Each row below holds a small network's activations on one input, seen along a few directions.
In each table, some parts of the input vary, and every possible input appears once, in random order.
Descriptions start from the smaller parts, as in this example, which fits no table here: ring(5) and (point or (values(2) and line(4)) or ring(11)).
Shared parts are said once, and a part with two or three values counts as separate values.

Other details of the inputs vary at random and push rows far along three fixed directions, the same in every table; ignore that.

Rows:
r1: [ 7  9  4 -2 12  1  7 -9  3 -3 -1 20  7]
r2: [ 13 -14 -21   9   4   2 -14  -3  19  -1   0  -6  16]
r3: [-24  -6   0 -16  14  -6  -5 -12 -16 -11  -3  -3 -14]
r4: [ 12 -12 -22   3   6   4 -10  -3  21   8   7  -8  10]
r5: [-28   8   1  -5  -3  -7   1  -1 -19 -17  -7 -12  -9]
r6: [-1 13 -8  0 -6  4  9  1 -3 -2  6 16 13]
r7: [-14   8   0 -15  -6  -3   9   9 -14 -26 -13 -15 -25]
r8: [ 7  9  3 -4 13  1  7 -8  0 -1 -1 20  9]
r9: [ 2 14 -8  2 -7  0  8  1 -2 -4  3 20 13]
r10: [  8   2  47  10 -13  -2  -4  10 -16  18   1  22 -14]
r11: [ 25 -26  16   9 -31   4 -13  29   2  11   6  -3 -17]
r12: [ 2 14 -8  3 -8  0  8  0  1 -6  3 20 11]
r13: [-26   4   8 -10   7  -5   2 -11 -16 -12 -10 -13 -12]
r14: [ 13 -18  26  22 -24  -1 -12  16  -3  24   7 -13  -7]
r15: [  7   6  40  13 -24  -3  -3  17 -22  16   6  23 -11]
r16: [-27   6   6 -14  11 -10   2  -5 -11  -6  -8 -14 -18]
r17: [  9 -10 -21  13  -7   1  -3   3  16   0  -1 -13  19]
r18: [ 10  -2 -10  17  -4   1   5   3  16   1  -6 -22  16]
r19: [ 14 -13 -11   2  14   0  -2  -6  22  10   2 -15   9]
r20: [  9  -1  -8  15  -6   3   5  -1  17   2  -1 -25  15]
r21: [ 2  8 -8 -5  5  9  1 -9 -1  1  9 23  9]
r22: [-26   9   1  -2  -5 -12   0  -1 -16 -21 -11  -9 -12]
r23: [ 3 16  8  1  9  4 16 -5 -1  3 -7  7  8]
r24: [ 2 23  0  0 -2  0 17  1 -1  5  4  5  4]
r25: [ 17 -29  18  18 -17   0 -31  12   2  17  10  10  -6]
r26: [  8   1  46   8 -13  -2  -4  10 -19  20   1  22 -12]
r27: [-26  -5 -12 -14   7  -3 -13  -9 -17 -12   2   4 -12]
r28: [  4   7   3  -6  13   5   9 -12   0   2   4  15   7]
r29: [ 3 17  8 -2  9  5 17 -9  0  6 -3  5  5]
r30: [-1 13 -8 -1 -7  5 10 -3 -2 -1  8 16 12]
r31: [ -1  15 -11  -5  -4   0  11   3   2   5  10  15   6]
r32: [ 2  8 -9 -4  7  9  0 -5 -1  0  7 22 11]
r33: [ 3 19  7 -5 10  2 17 -5  2  9 -1  5  2]
r34: [-17 -28 -23   0   5  -5 -26  -4   2 -14  -7 -25  -3]
r35: [-27  -3 -13 -18   9  -6 -13  -4 -12  -9   4   3 -17]
r36: [ 24  -5  -3   1   3   7  11   7  24  -4 -13 -26  -1]
r37: [-10  -5   0 -24  11  -2   1   1 -11 -23 -11  -4 -27]
r38: [  4  10   0 -10  17   1  10  -6   5   8   6  14   2]
r39: [  9  -7 -22   7  -6  -1  -1   3  19   6   6 -14  13]
r40: [ 5  8  4 -6 14  5  8 -8  0  2  3 17  9]
r41: [-20 -12 -13   2  -2 -13  -9   3   6  -8  -7 -44 -10]
r42: [-11 -45  25   6  -7 -11 -36   9 -16   7  -3 -18 -25]
r43: [ 24 -14 -21  -3   1  11  -4   7  23  -7  -2 -11   1]
r44: [  8 -10 -21  10  -7   2  -2   0  17   4   4 -15  16]
r45: [ 2 17 10 -1  9  5 15 -6 -1  3 -4  5  9]
Each input here is: ring(5) and (point or line(8)).
Q: Changing only the ring(5) part turns r41 into r35. The same change can be made to r22. Which row results?
A: r25
Q: Changing only the ring(5) part turns r26 into r8. The same change can be made to r45. Which row results?
A: r40
Q: Which other rows does r17 become when the line(8) part takes its other values? List them by row number.
A: r6, r9, r12, r30, r31, r39, r44
Q: Which other rows does r24 become when the ring(5) part takes its other values? List them by row number.
A: r4, r19, r33, r39

Rows:
r46: [  3 -30 -26   7   4   7 -12   0  24  -7  -8 -52   4]
r47: [-7 -1  6 -5 13 -6 -1 -5 -7 -2 -9  3 -1]
r48: [ 21  -3   9  10 -14   2  -4  20   3  14   6   5  -4]
r49: [-15   7   3   0   5  -5  -1  -4  -5   2   0  -1  -2]
r50: [ 26  30 -21   1  16  18  30 -18  22  -4   1   9  28]
r51: [-5  0  8 -7 10 -6  2 -5 -3 -8 -2  1 -6]
r52: [ -5  -1   5 -14   6  -4   3  -2  -2  -4  -4   1  -7]
r53: [ -7  -6  -9  -9   5   7 -12  -7  -8  -6   6  12  -4]
r54: [-15   8   2   0   6  -6  -3  -5  -7   4  -2  -1   0]
r55: [-12   6   0  -5  -1  -5   3  -5  -4   3   1  -2  -7]
r56: [ 12  -4  16   6 -12   2  -3   8   8  23  11   2   1]
r57: [ 15  -8  18  16 -16   2  -2   8   1  11   8   5   8]
r58: [  2 -24 -23  16   3  -7 -19   2  29 -11 -15 -46   8]
r59: [ 19  -8  18   4 -11  13  -4   7   4  16   6   2  -1]
r60: [ 19 -19   8   4   0   1 -14   4   6  17  12  19   1]
r61: [-11   8   1  -1   0  -7   2  -7  -5   0   3  -3  -7]
r62: [-12   2   1   2  -2  -4   0  -3 -13  -5  -6   2   6]
r63: [-12   2   2   2  -2  -3   1  -2 -11  -7  -4   2   4]
r64: [ -8   3   0   1  -7  -5   5  -5 -11 -10  -1   0  -1]
r65: [-13   8   4  -2   2  -6   0  -4  -4  -2   4  -3  -4]
r66: [ -5   3  -3  -9   3   7   2   2 -12  -4   0  -3  -8]
r67: [ -9   2  -6  -4  -6  -2   5   5 -13  -6   1  -1   0]
r68: [ -6   8   3  -1  -1  -5  -2   3  -3 -13  -3   2  -7]
r69: [-11   7  -5  -6   1  -4   3   3  -8   4   5  -4  -7]
r70: [-11  -6 -12  -4  -4  -2  -8  -4 -10  -8   6  14   4]
r71: [ -6  -2   2 -11   8  -2   6   2  -4  -3  -2   1  -9]
r72: [-10   1   0  -7  -9  -1   4   0  -8  -8  -2   0   1]
r73: [ -6   7   0  -8  -5  -3   0   5  -1 -10  -5   2  -8]
r74: [ -9   3   4  -2   7   5  -4  -6 -11  -3  -7   0  -1]
r75: [ 21 -12  19   6  -4   0   0   5   7  18   2   7  -3]
r76: [17 -8 20 13 -4 11 -7  4  1 17  3  4  3]
r77: [ 19  26 -28   1   7  14  36  -6  22  -2   2  11  36]
r78: [ -4  -1  -1 -11   9  -4   4   3  -8  -2  -1   0  -8]
r79: [19 -7 20 11 -7 11 -6  4  3 13  7  2  0]
r80: [ -4   8   0   0  -4  -6   0   0  -4 -12  -4   1 -10]
r81: [ 12  -5  12   9 -11   3  -1  12   5  25  12   2  -2]
r82: [-10   1  -1  -3  -8  -3   6  -3  -9  -7  -4   1  -1]
r83: [ -8   7   1   1   2  -5  -5   2  -6  -7 -10   4  -3]
r84: [-7 -1  7 -5 13 -5  0 -4 -5 -4 -6  3 -3]
r85: [-3  0  5 -6  7 -7  4 -7 -5 -6 -3  1 -9]
r86: [ 20  -4  14  12 -16   1  -3  12   8  13   1   7  -4]
r87: [ -7  -1 -12  -5  -1  -3 -13   1  -3 -10   3  15  -5]
r88: [  4 -25 -29  10  -2  -4 -13   8  29 -11 -11 -48   3]
r89: [ 16  26 -34  -2  17  10  19 -15  26   6  13  24  33]
r90: [-6  2  2 -7  1  6  2 -6 -7 -5 -4 -1 -9]
Q: What do these inputs look like to the network?
A: values(5) and (point or line(8))
Q: Changing only the values(5) part turns r89 into r87. The same change can be made to r81. Which row results?
A: r88
Q: Which other rows does r50 become when the values(5) part takes its other values? List them by row number.
A: r61, r64, r80, r85
Q: Which other rows does r82 become when the values(5) part takes its other values? List them by row number.
A: r55, r75, r86, r90

Rows:
r91: [  5 -20   1   5   1  -1 -16   5   7   6   0 -18  -8]
r92: [ -2   4  17  -3  -8  -1   1  11 -15   6   2   9 -14]
r93: [  2 -20   1  12  -8   0 -16   6   3   2  -3 -23  -2]
r94: [-2 21 -8 -4 -7  7 10 -1 -8 -1 11 26  7]
r95: [  8 -20   0  12  -9  -2 -13  13   8   3  -4 -21  -2]
r96: [  1 -15   8   1  -1  -1 -14   5  -1   6   1  -8 -12]
r97: [  3 -17   3  13  -6  -4 -15   6   6   7  -2 -15   1]
r98: [ 6  3 -7 -2  9  4 11 -7  9  3  0  2  9]
r99: [  5 -21   1   6   1  -1 -12   5   5   9   0 -18  -2]
r100: [-46  -6 -30 -25  20 -16 -10 -19  -9 -40 -18 -36 -20]
r101: [  6   7 -11   5   8   1   7  -4  14   4  -1  -7  13]
r102: [  4 -23   1   6  -2  -1 -19   4   9   2  -2 -15  -4]
r103: [ 3 11 -3 -5  7  4  7 -6  0 -4  0 17  1]
r104: [ -5   3  21   0 -11   0  -2   4 -20   1   5  16 -10]
r105: [  7 -15   2   9 -10  -2  -9  11   5   2  -4 -15  -3]
r106: [  1  -1  18  -4  -4  -1  -7   2 -13   3   4  19 -12]
r107: [ 10   5 -12   2   3   3  10   2  15   0  -3 -11   9]
r108: [ -1   1  18   4 -11   2  -2   4 -13   5   2  12  -8]
r109: [ -5  -7  14  -5  -1  -2  -8   1 -10   3   2   5 -17]
r110: [ -5  -9  -1   6 -13  -4 -15   7  -5   7  10   5  -3]
r111: [  0  -9  13   0  -3   0  -7   5 -11   6   1   8  -6]
r112: [ 1 19  0 -4  3  7 14 -3 -2  1  1 10  5]
r113: [  6   0 -15   7   9   0   3  -3  18   3  -3 -17  14]
r114: [ 6 10 -9  2  5  7 10 -3  8  1 -1 -6 10]
r115: [  1 -13   6  10  -6  -4 -13   5   5   6  -1 -10   2]
r116: [ 10   3 -11   6   3   5   9  -5  16  -1   1 -14  13]
r117: [  2 -11   8   6  -8   1  -8   4   3   7   0 -14  -3]
r118: [ 5  6 -6 -3  7  1  8 -7  2 -2 -1  9 10]
r119: [-51  -5 -25 -24  17 -14  -6 -18 -19 -40 -19 -23 -17]
r120: [  2 -14   6   8 -11  -2 -11   3   0   2  -2 -13  -3]
r121: [-60   5 -29 -32  11 -14  -6 -14 -32 -40  -7  -3 -20]
r122: [ -5   1  18   2  -7  -6  -6   2 -15   5   3  14  -7]
r123: [  8  -1 -15   3   2   1   6   1  21  -2  -5 -21  10]
r124: [ 10   5 -11   2   2   1  12   0  16  -3  -1 -10   9]
r125: [  5   4 -12   7   7   1   2  -3  12  -1  -3  -6  15]
r126: [ 3 10 -3 -8  9  2 12 -8  1  1  1 10  6]
r127: [ -3  -3  20  -3  -5  -1  -2   3 -18   4   6  20  -9]
r128: [ 10   6 -11   3   2   2  13   0  16  -1  -3  -8   9]
r129: [ -4   3  19  -1 -12  -2   1   9 -17   1   0  17 -14]
r130: [ 0 19  0 -4  2  6 16 -6 -3  0  1 12  3]
r131: [ 3 15  3 -8  8  4 16 -6 -3  2  5 19  6]
r132: [  9   1 -12  -1  10   5   8  -5  13   4  -1  -6  13]
r133: [  0  16 -10  -9   1   6   6  -3  -5  -1  11  31   3]
r134: [ -8   4  19  -1  -5  -5  -2   2 -15   8   4  13 -12]
r135: [ 11   7 -11   1   2   0  12  -1  15  -1  -3  -9  10]
r136: [ 6 15 -3 -5 10  7  8 -3 -1 -2  1 20  4]
r137: [  1 -15   6  11  -6  -6 -12   3   3   4   1 -11   0]
r138: [ 2 20  0 -2  6  0 15 -7  1  4  3 15  8]
r139: [ -7  -2  13   1  -9   1  -6   5 -15   0   0   4 -10]
r140: [-3 -4 14  6 -7 -4 -7  3 -8  6  1  7 -6]
r141: [ 7  7 -7  1 -1  2  9  2 10 -5 -4 -1  9]
r142: [-3 13 -4 -2  7 -2 10 -7  3 -2  2  3  7]
r143: [ 4 15 -3 -7  9  6  8 -4 -2 -4  0 20  3]
r144: [ 4  6 -7 -2  9  5  8 -3  1 -1 -1  9 10]
r145: [  7 -17   4  10 -11  -4  -9  10   7   0  -1 -17  -3]
r146: [ -3 -10  12  -2  -4   0  -8   3  -9   4   1   7  -5]
r147: [ -1 -12  10   7 -11   1 -12   5  -3   2  -1  -9  -5]
r148: [-3 23  5 -6  6  2 14 -4 -5  3  3 20  5]
r149: [ 11   3 -11  -1  10   6   4  -6  18   1   0  -5   9]
r150: [  3  -9  10   4 -12  -5  -6   8  -5   1  -1  -3  -8]
r151: [ -4  -5   0   0 -18  -2  -8  12  -9   2   8   8  -8]
r152: [ 11  -7 -16   4   8   2  -2  -6  20  -7  -2 -13  11]
r153: [ 4 20  1 -4  2  4 16 -6 -2  1  2 12  5]
r154: [ -4  -1  21  -6  -3   1  -1   4 -15  10   5  16 -10]
r155: [ 13  -1 -13   1  10   4   4  -6  20  -1   1  -9  10]
Q: What do these inputs look like to the network?
A: line(5) and (point or (values(2) and line(6)))
Q: Changing only the line(5) part turns r147 into r115. The same change can be made to r104. Which row results?
A: r137
Q: Changing only the line(5) part turns r127 into r152. The same change can be made to r98. Which row results?
A: r109
Q: List by row number the other rows that have the line(5) part in common with r123.
A: r92, r95, r105, r107, r124, r128, r129, r135, r141, r145, r150, r151
Q: Which other rows does r144 become when the line(6) part takes its other values? List them by row number.
A: r111, r118, r119, r127, r146
Q: Start at r136 and move only the line(6) part, one step at a time. The first step leads to r143. Which rows follow, in order?
A: r102, r103, r106, r152
